Each row below holds a small network's activations on one record, seen along a few directions.
Records have a field called F. Each example row is followed by its value.
Other fields move the rows too, some of them a lot.
Strong random noise was added to every row along 9 fixed directions; ignore it. To show where, here is one row again and again, with new noise each time:
[  63  183  -81 -157 -129  235  -58   61  -80   77  -29  -41   81   -8
  110 -115  -29   67   54  216  -78 -114  -83 -155  158 -224  -85   15
    1   -6 -184]
[  -5   97   16 -130 -207  297   81  -22 -127  -75  -16 -184  -11   35
  240 -164   95    8 -118  299   31  -69  -17   91   56 -167  -51  -31
  -73  -62  143]
[-258 -397   -3  177  188  -26   56   15  -48  418 -255   94 -360   75
  -60  235   47  -74  130   22    9  416  171  246 -171   72 -218  142
   24   85  321]
[ -10  237 -203    7  148   32 -176   -7    5  194   30  214  -38  102
 -101   60 -186   58  207  -48 -172   24 -104  -98  276 -180  -14    4
   90   95 -196]
[ -89  188 -304 -123  163   19 -302 -256  -57  146  162  147 -398   68
  -44 -193 -160   27  273  186 -192   68  -16  587  290 -354  -60   17
  168  -44  226]
[ 460  211  -88  -51 -181   13  220  187  428 -230 -246   31  291  -38
 -186 -290  529  246  389  188  207  186   78 -180 -246  -18  282  211
  361 -450 -187]
[  23 -176  267   31  -81   39   28  130 -115  136   67   -8  -25   72
  106 -126  -29   20   93 -146  287   87    2 -251  -88 -161  224   42
  148  -40  279]
[  54 -119  328  -64 -410  449  306  185 -146 -315   39 -286  108  -12
  352 -315  358   90 -315  112  391  -29  131 -204 -168 -116  168 -137
   33  -41  409]
[-213 -155  269  278  299 -276   47 -119 -132  248    3  155 -138  333
   97  346 -313 -181   43 -452  143  107 -141 -115   43  184  236   73
  -99  126  531]
[ 183   77   29   51 -150  123  217  -37   -4   32 -455   63  129   72
  210   59  122    1  261   33  -97  -49  137 -298  177  -21  -63   75
  -46  -21   84]
[-204 -172 -175  -63  337  -15    1  283  260  145  -97   76   13 -121
 -301  222  291  188 -113   92   65  223 -117   29 -414  429 -213  247
   87   80 -159]

[ -73  -59   69  173 -260   82  167   44   62  -49  -44  -73 -152  144
    7  -40  128   21  -78   10   90  119  271   -1  -17  -60   24  -16
  144  -37   70]  f15
[ -85  193 -144  271  173   77   21  107  228 -100  132  -42    0  115
 -139  171  116  -44 -197  193    4  397  -23  254  -88   29   18 -172
 -145 -106 -317]  f25
[-293 -133 -110 -198 -261  243  -88  110 -183  310  -82  -70 -166  -36
  162  -35  -15  -95  -19  490 -194  -86   46   32  -88 -144 -403  235
 -114   68 -434]  f13
[ 169   78  -17  160  -84  -45   85 -168   78 -368  -97  115   43   -1
   99  -80  177   48   14 -237  131  -79  136   74  149    7  158 -123
  120   -9  421]  f5
[  47   18  -25   94  -87   81 -143  116 -113  245   36  -82   -4   64
 -144   53 -197 -139  155   47   -4  123  -89 -181   36 -358   21  -67
   79 -131 -466]  f4
[ 226 -294   54   34  -77   18  191   63   26  156 -626  -15  190 -205
  130   64  132   89  376  -43  -62 -154  245 -379   38  132 -243  211
   40  -35   54]  f4
[ 307  394 -142   65 -225   22  302  -88  238 -492  -58 -100  186  122
  -10   -6  200   22  -63    1   11   20  -32   84   81  -28  240 -106
   -5 -174    9]  f22
[  32 -282  -63 -146  112    0 -198  -91  -36  305 -215  145 -287 -140
  -42   26   26   35  252    9 -194   44  287  236   28  -15 -330   70
  101  189  255]  f8
[-251  -18 -253 -254  254  250 -207   22   77 -155  412   64 -276 -119
  -57 -328  287   60 -118  380  -47  179 -146  516  -92 -122  -80   17
  132  -15  -55]  f11
[   7 -239  229  218  -67  339   68  228 -209  -17   15  233  111   50
  221 -104  167  -21  -61 -223   85   63  245 -560   12 -153   66 -237
   46  160   25]  f23
[ -44  143 -231   20  296   70  -56   33  186 -194   37  264   -6  -77
  -46   -9  119   56   25    8 -216  115 -139   62  190  187 -116 -121
    4   97  -92]  f6
[ 157  -92  126  437 -328  291  203  147  -80    6  -43  168  -56  160
   73  -74   14  -32  131 -270  217  506  421 -294   61 -568  244 -346
  194   43  -65]  f25
[  -1 -378  275   98 -323  184  135   86 -169   16  -24  -50  -97   -9
  233 -105  255  -68  -94   17  334  141  212 -215 -313 -116   40  -10
   72 -107  234]  f23
[  31 -208  -30 -192   42  -72  -33   54   68  -26 -176 -180  200 -285
   57   51  161  118 -115  113   89 -104 -124    8 -197  280 -242  177
   19  -23   54]  f24
[ -50 -176  -53 -165  198  131   26  159   84    3   27  -33 -104 -162
  -36  -89  190   71 -113  198   58  145   34   26 -305   64  -94  128
   63  -19  -44]  f3
[ 118   51   92 -179  -48 -225 -261 -102  -49   32  190  -26  209    3
  125 -158 -237  -36  140  -71  189 -222 -288 -247  -12 -146  254  141
  120 -142   15]  f24
[ 120 -116  -55  -80  107   52 -137  103   75   10   32  229  -42 -182
 -179 -314  249  154  181  -72   29   63  148  -73  -31 -126  -36  163
  345   78  -14]  f11
[ 268  196  240  152 -395  465  381  295   36 -365   94 -342  423  108
   65   10  309   21 -549   89  238  173   48 -312 -118   11  190 -368
 -152  -28 -246]  f8
[-178 -248  -66  126  -97  121  114  -33 -144  220  -81   26 -417   76
  -20  -71   84 -185   82  289  -83  389  252  410 -187 -227 -122   93
  -18 -158  -27]  f13
[-107 -151   81  -49 -101 -123  112 -309   53 -310 -123   64 -267   37
   69 -135  275  -38   95   63   50  -24  292  325 -261  338   -7  197
   92  -86  637]  f1
[  76 -232   37 -245 -104  176   49  287  177 -162 -161   22  174 -292
 -110 -126  349  320   20  -37  148  -60  163 -191 -280  193 -178  103
  119   43   -6]  f19
[-321   37   44  519  -70  131  254  -20 -190   -3  274 -188 -147  418
 -141  352 -149 -243 -482    2   78  437  -86  162  -84  -19  271 -312
 -340   78  -83]  f10
[-212 -270  157 -361  171  114 -250  276 -210   66  360  -16   14 -219
   23 -175   -7  208 -272 -190  251 -248 -145 -230 -168  104  -52   66
   39  136   84]  f7
[ -63 -110 -154 -356  111  189 -157   96  -29  148 -198  -26   72 -361
  269   10   23  121 -138  254 -289 -343  -44  -54  -65  124 -464  117
 -190  220 -180]  f9
[  15 -118 -234 -410 -192  104 -106  109    0  212 -237  -35   41 -267
   40 -152  214  155  214  470 -183 -183   54   94 -132   59 -436  339
   26  -20 -220]  f2
[  75  139  -95  179 -101   21  157 -261  -14   76 -479  166   23  146
  202  334  -52 -273  203   63 -315  -62   81 -157  230  217  -36  114
 -345  -71  -57]  f9
[  68  106  155  -14 -348 -117  130 -220 -240   29 -220 -297  -91  113
  216   30 -158 -199   20  191   13 -251  -63  188   77 -107  -13   68
 -218 -148  309]  f20
[ 121  125 -132 -279    4  376 -301   14 -129 -169   -5  218  113 -327
  232 -338   24  138   39  -34 -158 -341  192 -143  357 -264 -180 -209
  138  305   69]  f5
[-154   36 -334 -158  276  249 -264  -10  -35   23  -27  416 -132 -212
 -107  -23   75  167   20 -141 -396 -194  105 -140  346   16 -429   25
  155  557 -177]  f11
[ 183  541 -443   30  130  284   14   -7  207 -524  257  150  -16  -36
 -115 -232  248  229  -85  -40  -45  188  139  167  260 -281  154 -397
  243   41  -93]  f3
[ -61  182   39  -52 -216 -148 -128  -87 -131   79  222 -162 -147  118
 -108  -11 -365  -67  -43  197   48  -57 -120  379   67 -321    0  -49
  -23 -100  -15]  f19
[ 125   -2   32   95   73  -70   46  -24   86 -100 -225 -138  -40  -61
  138 -108  218  -23  202  186   44  208  114  242  -87   -6    8  -15
  -55 -234  220]  f21
[ -72  -55  113   77  -91 -264   52   28   57   19  397 -143  -91  316
 -242  -65  -14  -83 -196   47  361  310 -201   83 -377  -51  442  121
   83 -278 -179]  f14
[  80  -75 -258   68   55 -127   43    9  248  139 -327  250  -78  -14
 -361  172  120   60  382   42 -199  157  119  -96  -52  105  -75  209
   99  -16 -245]  f22
[ 104  184   88 -113 -239  -58  189  -63   56 -393  -19   -4  201  127
  112 -168  234  -82   -4    8  126 -178   45 -329  -94  274  256  161
   -6 -102   26]  f14
[-186  188  128   53   43  325   10   64 -266 -307  406 -114   66  154
  260 -139 -177 -102 -452  -28  105    7 -195 -105   17 -199  268 -328
 -212  151    3]  f21
[ 137   18 -169 -200   66 -419 -169  -40  310   24 -107   94  -33 -256
 -398  -94   99  269  329  -33   70 -159   83  266  -45   39  -47  258
  402  -49   91]  f16
[-101  124 -159  -91  375 -181 -289   31  116  201  327   80 -107   82
 -356   74 -142  -69  -62   36   39  145 -309  272 -198   59  140  136
  138 -142 -201]  f3
[ 378  456 -172 -106   93 -238 -119   42  259  -84   -8   -4  306 -167
 -164 -152 -129  109  215  -93  -73 -140 -197   24  266  -55   97  -74
   57 -235 -243]  f6
[  51  108   27   23 -188  -50   25 -123   67   25 -115  -43  -73   21
 -204   35   34   14   97  112  -37  -28  117  154  -47    9  -78   81
   81 -124 -119]  f1
[ -31   22 -259  137   47  -16  323   51  376 -419 -497  301  -14  -85
 -251  206  672  285    3  -68  -59  168  457   86 -169  501 -170   20
  275  135  194]  f15
[ -73 -168  261 -296 -210   43  -12 -119 -330  316 -328 -193  194 -183
  397  135 -291 -193  -50  197 -125 -468  -75 -375  177   51 -282  182
 -415  144   -3]  f16
[ -27  203 -225 -171  137  289   17    8    2  -48 -517   16  357 -163
  186  318   23  166  -75   -6 -413 -362  -86 -376  325  312 -475   -5
 -354  315 -379]  f4
[  41   41   61  -60  154 -203 -177   67   -1  -60  281  120  133  -64
 -112  -50 -184  169  109 -383  107   16 -137 -208   38 -143  251  -50
  273   29  -10]  f17
[ 245  222 -239   62    2  264   55  -52   66 -302  -67  326 -173 -117
  107 -341  254  174  313 -178 -177  189  486  317  499 -359  116 -370
  319    4  253]  f13
[-252 -143  111  -31  113   93  -75   -5 -199  -23  320  -99  -42   95
  139  -56 -104  -89 -290   33   67  -39  -51   50  -53  -13   33 -215
  -77   90  204]  f17
[  19  274  -56  314   59 -131  106 -316  108 -379   40  278 -102  290
  -21  177  -18  -19  -26 -386   11    7  143  134  280   61  197 -275
   21  169  391]  f19
[ 189  425 -549  106  -13  136   35 -179  124 -196  -84  255 -227   62
 -160  -57  146  124  235   46 -330  297  313  390  438 -352  -89 -219
  247  -49 -198]  f7
[ -15 -198  169  -44 -109   57  -70  -98 -202  176   29   -7 -227  -39
  195 -178 -180    7   83  -80  -37   62  193  141   68 -357  -98 -123
   86   33  314]  f1
[ 115  146  219  250 -336   91  382   56  110 -228  -87 -119  289  132
  123   62  221   14  -72 -168  126  -79   71 -402   14  122  150  -44
  -44   -1  -45]  f18
[-157  375 -169   -3  132  -13 -137   55  108  125  227  -46  164   12
 -334  309 -155   31 -216    3 -125  -87 -330 -114    1  190 -130   -6
 -116  166 -705]  f18
[-112  167  143   41 -216  153  191 -196 -202  -84  122 -563   83  169
  414  -71 -210 -353 -464  352   85  -53 -198  287  -31 -119   64 -222
 -414 -213  147]  f24
[ -49    0  -47   25   59 -221 -184  -91  150  113  143   81 -140  149
 -198    4 -147 -101  139   92   50  134 -100  183 -231   73  158  286
   85 -201 -168]  f25
[ 208  -56  -40  207 -309  273  210  102  111  -77 -243   64   -6   -6
 -131  -89  324   19  261   -3   56  311  455  -94  123 -401   26 -220
  302   14 -162]  f16
[   7 -118   89 -137  279  -95   32  -53   91 -166 -249  -12   62 -241
  289   67  311   13   53  219  -54  -94  -23  198 -157  437 -219  231
 -175 -163  306]  f23
[ 120  230 -143  -78    5   64   39  -25  120  -80 -166   68   86 -113
  -44    4  133   46   63  144  -81  -65   16  -81   42  118   54   -1
  -62   -7 -169]  f20
[-110   80 -134 -366  -18  327 -361  118 -192  186  488  -72  -92 -255
    1 -308 -233  166 -102  256 -152 -135 -150  -28   93 -467 -244 -111
   54  204 -501]  f18
[ 175  317 -173   57 -483  201   77 -213  -67  -18   45 -206  -59  303
   -9 -283  -34 -145   77  444 -157   98  105  327  285 -543   74 -233
   19 -299 -294]  f12
[  -6 -112    1 -307 -249  522  -77  214 -204  -84  106   10   34 -239
  328 -339  142  -21  -11  260 -136 -262  -21 -440   84 -250 -222  -24
  -29  139 -147]  f22
[  48 -320  232   -9  -96  168  100  245 -111  211 -305 -199  158 -114
  179    0  153  -87  -74  170  179  181   91 -189 -367   53  -89   28
  -90  -41  -34]  f21
[ 108 -126  184 -256   -7   31 -282  311 -100  240  355  -64  207 -163
  -82  -99 -278  141 -126  -85  100 -240 -316 -560 -147   -4  -44  176
   89  150 -365]  f8
[ -17  394 -245 -247  198 -109 -151 -289   11 -265  190 -125   48  -49
   88  -36 -108   83 -105  116 -185 -401 -309  571  235  187   31   18
 -251  -52  205]  f10
[  88 -158  -89 -177 -164   42  -91  -26   -1  -17 -138  -62  -90  -99
  161 -110  174   56   47  222   12 -125   95  128 -145    4 -143  127
   17  -77   83]  f9
[ 222 -663  510   17 -227  -69  203  193 -115   38 -207 -110 -121 -233
  214 -364  293  118  182 -215  532   66  368 -409 -420  -58  190   88
  228  -46  600]  f20
[-209  -72   67  -76   79 -207 -231  -51 -149  -19  400  224 -119   71
 -102  -66 -119  -78   15 -262   61 -149 -151 -120 -109  213  249  222
  130  140  124]  f2
[  90 -101   97  -99 -186 -122  -21 -146 -203  129  -50   57   11  -50
  230  -57 -105  -12  131  -60  -84 -316  -50 -279  147  -28    1  174
  -44   49   21]  f2
[ 175 -305  121 -353   65 -239 -159  329   75  305  104 -112   78 -258
  -97 -302   44   54  269   54  272  135  -25  -34 -331  -98  107  275
  237 -334  -88]  f14
[-162 -314    3  355  -20  135  186  173   25  -78  -62  -66  -92   -3
 -152  154  311  -31 -351  -23  270  467  195  207 -334   79  -84 -175
    1   49  154]  f5
[  58  502  -29    5 -133  172  338 -160   41 -484 -230 -122  248  214
  185  215  212  -52 -349  136 -139 -245   27  -72  216  333   19  -96
 -309   52 -149]  f7
[  -2  268 -185 -345  -61 -153 -179 -447   44 -382  190  -81 -168  -54
   87 -282   36   97   31  177 -168 -415  -26  638  196  -80  126   19
   94 -234  577]  f17
[-266   93 -196 -110  329   49  -97  -55   19 -354  223  -22  -82  -61
  -75  199  136   56 -401  -53 -121 -243 -143  439   14  391 -168 -127
 -126  309  149]  f10
[  34 -124 -175   91 -299  319  105  298   96  121 -333   25  -12 -223
 -215  -86  336  205   33  128  -24  246  325 -100  -23 -105 -427 -129
  144  152 -235]  f6
[ 100  155   55   38 -131   -6  -24  -44  -22  -95   34  -28   54  -88
 -130 -116    0  110   -6 -281   80 -181  206  -80  252  -65   -9 -133
  152  166   84]  f12
[-147 -214 -119 -349   10    2  -43 -167 -179  452 -491 -296 -137 -195
  238  128  -77  -88   74  668 -311  -89  -69  477  -76  159 -673  343
 -390 -257  -41]  f15
[ -97  335 -192   28   93 -146 -175 -196  -84   99  144  -42   39   70
  -98  151 -343  -39  -99 -155 -242 -215 -126  117  423 -130  -87 -180
 -204  106  -71]  f12

Which value of F does each new row have?
[ 458  228 -211   84  283 -185   -4  154  414 -164 -123  306  165 -174
 -340 -223  320  270  454 -271  -15  239   69  -70  -49  -40  264   -1
  391 -207 -114]  f20
[  15  -82  354   92 -252  -93  326   46   29   22 -184 -213  321  124
   78  262   13  -48 -176  -84  227  -96 -158 -377 -279  361  107  132
 -267 -203  -28]  f1
[ 109  176   56  247 -380  256  406 -202   18 -327 -266 -244    6  263
  139   10  188  -46 -123   27   86  129  187  155  100  -72  217 -220
 -120 -215  243]  f4
[ -57 -428  187  -22 -288  145  163  124 -117   61 -341 -160 -107 -236
  183  -11  176   76 -175  -72   84  -26  334  -71  -43   32 -306 -148
  -81  205  464]  f6
[ 130 -228  468   41 -492  188  396  -32 -275    8 -392 -341   99   92
  501 -121    4 -274  -50  284   88   64   98 -181  -62 -212  -37  -22
 -375 -198  176]  f6
[ -49  164 -338 -344  -69  550 -135  -18  -10 -415  100  -99  -32 -429
  184 -424  332  141 -308  529  -85  -84  191  427   92 -101 -308 -209
  -72   53   81]  f5
[ -63  -86  214   59  -60  140 -144  240 -181   62  371  139   36   86
  -44   -1 -330   91  -98 -617  202  -86  -40 -586  232 -233  287 -254
   95  371   69]  f22
[ -10   37 -298  -86   96 -316 -133  -61  192  208   29  -32 -120 -115
 -396   84 -105  125  114  -13  -58  114  -82  365  -57   -5 -168  138
  196  -71 -212]  f12
[-280  -49 -395 -292  321   64 -523  113   39  131  251  305 -405 -216
 -222 -157   99  208  157  174 -283   70   51  428   60 -128 -306   84
  273  172 -250]  f13
[-269 -179 -157 -122  516   83 -363  392   19  296  229    7   59 -359
 -155  110 -194   97 -271  -28  -35  208 -208  140 -100   30 -298  -88
  -58  230 -318]  f5
[ 161   92  174  -89 -589  206  350   27  129 -500  -55 -397  191   30
  153 -386  440   45 -191  312  262 -147  184  104 -136  -89  142   45
   66 -255  167]  f16
[-264 -410   72 -162  -44   83 -142  299 -156  356   -4   88  -89 -182
  -10  -37   88   80  -21   59   96  -95    0 -185 -309   74 -258  283
   53  106  -97]  f13
[ 256  104  -25  107 -168   18   -6  -91  -71  -24  149 -108  -95   16
  -20 -159  -92    3  134  -87   55  175  103  205  139 -443   72 -155
   76 -146  161]  f8
[   9  137  154  -70 -220   56 -111  128 -201   44  458 -338  130  159
   68  -66 -258 -188 -203  235  216   -9 -332  -44 -141 -302  295 -110
 -103 -138 -377]  f10
[  73  -75  324  144 -322  159  157  282 -158  182  -47 -123  303   58
  162   40  -29  -70  -78   29  242    2  -57 -628 -186  -82   65   47
 -141 -133 -264]  f23
[-286  233   10  182  146  183  -38 -222 -189 -267  128  155 -137  123
  244  266 -155  -19 -298 -302 -266 -192  127  -41  516   98 -172 -441
 -240  506  319]  f1
[  65 -230 -115   44  125 -168  101  -87  328 -312    1   -5 -210  -65
 -263  -76  617  154  -43   29  238  283  192  641 -474  312   -6  140
  212 -203  576]  f8
[-320   80 -118  185   10  535  -91  378 -206   -9  270   -4   28  -34
  -25   64  -73  170 -505 -138   13  125   45 -315  153 -170 -182 -512
  -81  569 -283]  f21
[ -48 -216   69 -131  -79  -38 -184  186  -39  243  254  -33 -170 -119
 -199 -283 -121  -33   75  143  143  214 -144   28 -286 -290   28  105
  157 -172 -193]  f6
[-308 -155  116    5   72   89 -216  268 -266  312  389 -148    8  120
   30  239 -435 -130 -429 -165   19   27 -217 -272   25 -174  -18 -176
 -293  320 -115]  f22
[  56  156   26   20  178 -216   10 -267   38 -176  189   46  -80  148
  -24  -74  -53  -56   67  -48  116  -83 -192  136    4   75  413   97
   10 -263  341]  f3
[-187  116 -350 -226  428   14 -258 -149   53  -62   50  203  -60   11
   54   46   56  -10  -50  304 -361 -148 -167  396   11  251 -284   83
 -148   16 -107]  f23
[  68 -247  103   49  117  -34  -15   75  -91  234  -87  129  -49  -46
  186  -10  -50  -97  393   52 -102  134    6 -136    3  -81   45  136
   13  -27   40]  f10
[ -53  -62  166   43 -217  207  160  -14 -120 -176   29 -102   25  -69
  162 -157  102   77 -163  -99  180  -89  159   48  178 -119   -1 -184
   44  157  459]  f16
[ 259  265  -65 -145  -71 -109   -2  -68  178 -184   13  -91  221  -33
  -49 -143  116  118  138   96   32 -245 -152   77  -29  103   47  178
   -4 -240  104]  f8
